Questions about the grid below. Rows and columns are numbered from 0.
1) The entry at row 0, column 0?
2) The entry at row 1, column 2?
3) The entry at row 1, column 0?
4) The entry in the bottom-right corner?
5) The entry directly above the smallest entry?
6) The entry in row 0 and column 2?
[[130 146 117 109 121 130 120 138 132 130 125 122]
 [130 146 118 106 122 127 121 136 130 130 127 122]
 [130 146 118 108 121 129 120 137 131 130 126 122]
 [129 145 117 112 121 133 120 139 133 131 123 122]
 [130 146 117 110 121 131 120 138 132 130 125 122]
 [130 146 118 107 121 128 120 136 130 130 126 122]
 [131 146 119 104 122 125 121 134 129 129 128 122]
 [131 147 119 103 122 123 122 132 128 129 130 122]
 [131 147 119 104 122 124 122 133 129 129 129 122]
 [131 146 120 102 122 122 122 132 127 128 130 123]
 [131 147 120 101 123 121 123 130 127 128 131 123]
 [131 147 118 105 121 126 121 135 130 129 128 122]
 [130 145 117 111 121 132 119 139 132 131 123 122]]
1) 130
2) 118
3) 130
4) 122
5) 102
6) 117
